Each row below holds a small network's activations on one record, seen along a few directions.
Each row is followed by the record's values for the fields S, V, J, B, L, U, D.
Not every record has every field; a missing one is left out.
Other fields move the rows too, some of them a lot.
In the rows, 500 means zero.
Strong random noise was added to every row along 8 fixed directions; ignore it. To show where, here is one row again and again, with new noise each time:
[304 650 517 486 333 445 526 543 389 496 519 151 549 415 614 661 528 303
 506 469 492 426 629 620 568 313 480 441 454 479]
[529 425 583 296 894 285 640 197 442 547 558 730 440 447 153 540 464 390
 545 666 727 561 403 540 778 269 367 676 634 632]
[332 617 541 325 304 444 485 467 453 517 415 226 645 637 605 460 580 314
 363 635 573 215 439 647 634 365 535 673 390 310]
[572 384 534 166 894 374 574 426 465 572 589 810 355 485 264 372 508 491
 471 539 676 532 187 430 604 427 413 830 637 585]
[565 529 439 599 366 601 369 834 335 627 488 433 572 421 594 472 389 486
 399 441 315 492 400 525 350 643 577 439 532 411]
[531 459 555 438 658 480 461 674  96 832 562 567 469 339 404 642 443 381
 536 509 413 512 283 615 346 634 382 536 551 650]
[604 603 323 383 750 552 630 548 417 312 672 513 547 509 313 496 529 342
 684 337 544 714 679 565 662 447 458 414 613 650]
[545 601 530 452 511 584 572 403 593 467 496 394 514 650 428 399 414 373
 450 503 575 495 495 481 808 176 511 454 665 355]
[339 590 440 408 532 373 593 350 443 419 549 299 697 588 375 502 697 356
 425 690 606 297 760 693 805 317 641 525 460 427]
[514 492 311 456 593 365 499 496 482 328 525 564 761 532 322 377 615 501
 388 692 548 404 689 638 665 591 706 595 445 430]

[539 519 347 797 449 472 402 609 281 581 463 413 791 427 373 463 482 555
 373 754 314 407 821 647 508 678 736 223 527 453]  <S:s2 V:v2 J:j3 B:b1 L:l2 U:u3 D:d1>
[283 511 440 436 452 259 539 317 712 296 500 368 589 426 467 438 615 532
 476 615 559 404 784 446 621 378 569 630 398 510]  <S:s1 V:v2 J:j3 B:b1 L:l1 U:u1 D:d2>
[457 455 435 167 570 384 483 418 569 421 489 603 627 559 397 349 579 450
 546 601 533 442 409 499 458 617 424 877 355 542]  <S:s1 V:v4 D:d2>
[486 393 460 838 339 562 428 440 810 452 501 520 616 518 411 393 515 754
 312 642 356 472 817 398 642 436 821 309 512 270]  <S:s1 V:v2 J:j1 B:b2 L:l1 U:u2 D:d2>
[360 645 346 184 519 434 612 462 534 167 582 331 586 632 576 468 782 359
 625 414 657 415 652 620 552 523 473 676 324 566]  <S:s1 V:v4 D:d1>
[405 430 665 520 517 358 486 450 342 758 457 508 441 347 489 662 443 487
 431 648 487 412 343 513 467 420 442 537 517 523]  <S:s1 V:v3 D:d1>
[711 412 271 290 814 676 553 685 444 434 702 822 584 728 294 291 776 565
 566 383 487 546 494 547 479 846 648 617 473 544]  <S:s3 V:v1 D:d1>
[532 331 545 569 719 287 514 450 395 585 468 746 403 377 419 549 543 699
 315 658 629 417 376 502 500 567 603 567 546 570]  <S:s2 V:v3>
[370 603 544 304 435 433 607 256 615 393 479 320 584 640 472 519 609 323
 612 524 609 420 606 568 665 339 380 586 390 512]  <S:s3 V:v2 J:j3 B:b2 L:l1 U:u1 D:d2>
[542 423 365 442 610 335 469 454 509 414 479 679 713 503 298 346 564 555
 400 737 526 429 575 581 564 679 644 656 435 442]  <S:s3 V:v2 J:j3 B:b1 L:l2 U:u3 D:d2>
[543 640 498 437 643 559 635 279 495 386 476 422 481 838 486 329 630 481
 496 561 691 345 598 573 759 350 520 414 590 487]  <S:s3 V:v2 J:j1 B:b2 L:l2 U:u3>
[436 443 655 525 673 347 549 355 340 621 441 597 321 518 571 586 613 622
 400 633 707 298 320 570 486 503 484 571 502 579]  <S:s3 V:v2 J:j1 B:b1 L:l2 U:u3>
[347 626 380 613 214 412 445 436 501 345 397 185 869 589 552 456 597 442
 416 732 428 255 883 665 606 518 666 402 310 378]  <S:s1 V:v4 D:d1>
[571 622 395 407 628 737 656 596 424 356 657 389 456 750 530 402 674 425
 504 279 602 498 581 560 710 373 636 355 647 442]  <S:s1 V:v3>
[550 457 415 408 594 366 492 496 489 356 461 636 559 480 470 391 515 590
 421 563 593 482 468 510 477 621 564 644 486 538]  <S:s2 V:v5>
[592 478 682 779 392 667 464 602 449 819 493 447 352 368 525 685 219 458
 463 408 356 648 346 424 506 278 470 249 716 394]  <S:s3 V:v1 D:d2>
[584 631 325 415 533 557 526 463 360 363 488 417 798 664 371 443 536 301
 663 567 469 510 712 687 573 628 434 449 414 599]  <S:s1 V:v4 D:d1>
[401 525 579 610 474 420 533 394 582 423 455 422 373 541 645 505 580 654
 373 528 635 376 555 458 569 360 592 442 513 467]  <S:s3 V:v4>
[315 532 331 491 595 318 622 468 539 242 657 352 524 408 497 598 803 539
 484 473 610 454 878 585 645 429 688 484 419 578]  <S:s1 V:v3 D:d2>
[556 489 576 724 443 712 539 418 779 474 533 489 362 616 520 451 445 634
 493 382 463 600 602 306 646 267 566 248 648 403]  <S:s3 V:v2 J:j1 B:b2 L:l1 U:u2 D:d1>
[489 464 630 289 657 580 555 366 421 802 527 507 458 687 321 344 546 430
 481 604 501 338 346 438 620 365 435 576 630 508]  <S:s2 V:v2 J:j3 B:b1 L:l1 U:u1 D:d1>
[502 647 449 284 608 613 616 478 289 504 597 336 551 595 414 592 576 220
 821 342 495 587 611 616 490 532 256 417 480 756]  <S:s2 V:v2 J:j3 B:b2 L:l1 U:u1 D:d1>
[482 445 616 478 469 815 448 687 416 896 612 445 348 641 549 419 603 576
 446 369 290 395 319 403 367 535 549 438 590 431]  <S:s1 V:v2 J:j1 B:b2 L:l1 U:u2 D:d2>
[618 449 439 386 565 432 430 443 292 597 392 701 806 629 317 428 539 434
 569 739 451 369 440 692 386 904 420 651 298 588]  <S:s3 V:v2 J:j3 B:b2 L:l1 U:u1 D:d1>
[508 481 520 715 525 588 429 689 235 821 513 436 498 440 501 494 489 596
 395 571 302 393 514 494 390 599 601 265 621 528]  <S:s1 V:v2 J:j3 B:b1 L:l2 U:u3 D:d1>
[424 547 500 499 520 472 541 552 539 470 561 391 360 380 585 533 490 524
 557 362 473 581 548 361 454 358 441 450 568 607]  <S:s3 V:v4 D:d1>
[475 577 486 437 502 413 519 355 303 522 403 415 717 592 434 555 554 339
 612 654 531 362 592 701 511 636 364 507 348 638]  <S:s1 V:v2 J:j3 B:b2 L:l1 U:u1 D:d1>
[541 423 613 803 242 367 385 342 588 485 269 566 585 321 559 751 213 516
 520 638 492 614 489 517 399 555 383 441 347 499]  <S:s2 V:v3 D:d1>
[425 648 454 627 241 530 465 598 278 488 454 204 698 414 615 795 483 260
 640 481 391 524 699 747 391 592 430 324 337 548]  <S:s2 V:v1 D:d1>
[703 479 555 699 466 557 461 578 544 470 386 664 391 465 638 550 296 610
 493 390 499 647 305 425 362 562 431 423 552 518]  <S:s3 V:v4>
[503 541 409 387 562 696 577 636 595 493 703 370 459 670 485 329 694 519
 434 329 459 470 589 423 666 361 705 435 640 367]  <S:s3 V:v5 D:d2>
[581 514 523 779 421 699 467 663 356 739 516 392 584 614 487 446 511 539
 223 600 404 310 543 634 685 393 847 233 690 165]  <S:s3 V:v1>

Which values does each new row have?
[627 584 392 395 583 676 560 666 647 329 643 500 347 429 507 453 351 423
 705 118 433 882 491 320 477 376 361 463 653 596]  <S:s1 V:v4 D:d2>
[452 507 391 488 542 389 514 420 533 386 507 474 649 530 422 438 614 530
 456 641 537 413 694 552 595 505 610 549 438 511]  <S:s1 V:v4 D:d1>
[509 469 372 561 661 444 571 471 476 411 634 556 609 477 344 506 655 559
 482 578 508 493 775 567 650 505 705 401 556 505]  <S:s1 V:v5 D:d1>
[292 368 523 414 595 330 510 553 526 612 645 515 387 268 455 513 652 644
 387 528 447 425 539 369 427 412 615 631 518 566]  <S:s1 V:v4 D:d1>
[317 501 480 364 519 347 550 367 568 407 535 417 534 452 454 504 631 489
 545 547 555 440 661 487 537 437 467 601 392 612]  <S:s1 V:v2 J:j3 B:b2 L:l1 U:u1 D:d1>
[397 499 592 237 712 339 595 445 353 608 592 509 293 324 441 618 507 365
 621 424 604 578 333 492 445 397 268 655 547 714]  <S:s3 V:v2 J:j3 B:b1 L:l2 U:u3 D:d2>
[476 444 438 561 528 374 453 516 574 438 477 568 534 405 470 391 475 640
 370 616 501 463 552 439 509 530 618 540 511 467]  <S:s1 V:v2 J:j3 B:b1 L:l2 U:u3 D:d1>
[828 511 450 419 514 804 473 557 590 459 441 728 581 815 438 311 386 443
 592 386 474 620 287 479 504 667 416 521 530 405]  <S:s1 V:v1 D:d1>
[486 365 416 734 511 341 418 442 538 447 499 663 636 285 349 583 490 670
 543 653 370 591 777 513 384 732 564 431 376 628]  <S:s1 V:v2 J:j1 B:b2 L:l1 U:u2 D:d2>
[358 448 492 520 393 341 439 569 582 506 528 434 491 374 586 466 593 619
 285 580 480 362 528 481 486 486 707 599 459 347]  <S:s3 V:v5 D:d2>
[586 410 485 170 787 640 542 555 505 669 640 698 393 668 325 224 626 549
 525 404 476 482 277 352 482 572 466 718 613 567]  <S:s1 V:v2 J:j3 B:b2 L:l1 U:u1 D:d2>
[507 430 546 609 509 564 467 564 455 710 534 514 486 456 422 474 467 562
 404 554 370 467 501 429 495 451 597 400 620 462]  <S:s2 V:v1 D:d1>
[532 446 502 426 549 581 507 605 662 497 591 579 317 392 488 422 412 586
 573 268 420 703 423 241 394 443 418 504 611 594]  <S:s2 V:v2 J:j3 B:b2 L:l1 U:u1 D:d1>
[433 405 530 561 406 491 426 604 506 561 512 547 450 419 611 569 608 645
 460 477 427 433 458 481 270 697 557 538 387 514]  <S:s2 V:v2 J:j1 B:b2 L:l1 U:u2 D:d1>
[576 418 460 513 696 468 481 488 355 649 512 662 568 590 363 401 628 602
 384 682 504 350 472 579 536 644 620 537 518 505]  <S:s3 V:v4 D:d1>
[492 578 362 494 597 497 519 647 527 379 580 420 404 436 552 328 513 606
 481 372 472 558 620 353 490 460 565 418 645 570]  <S:s1 V:v2 J:j3 B:b1 L:l2 U:u3 D:d1>
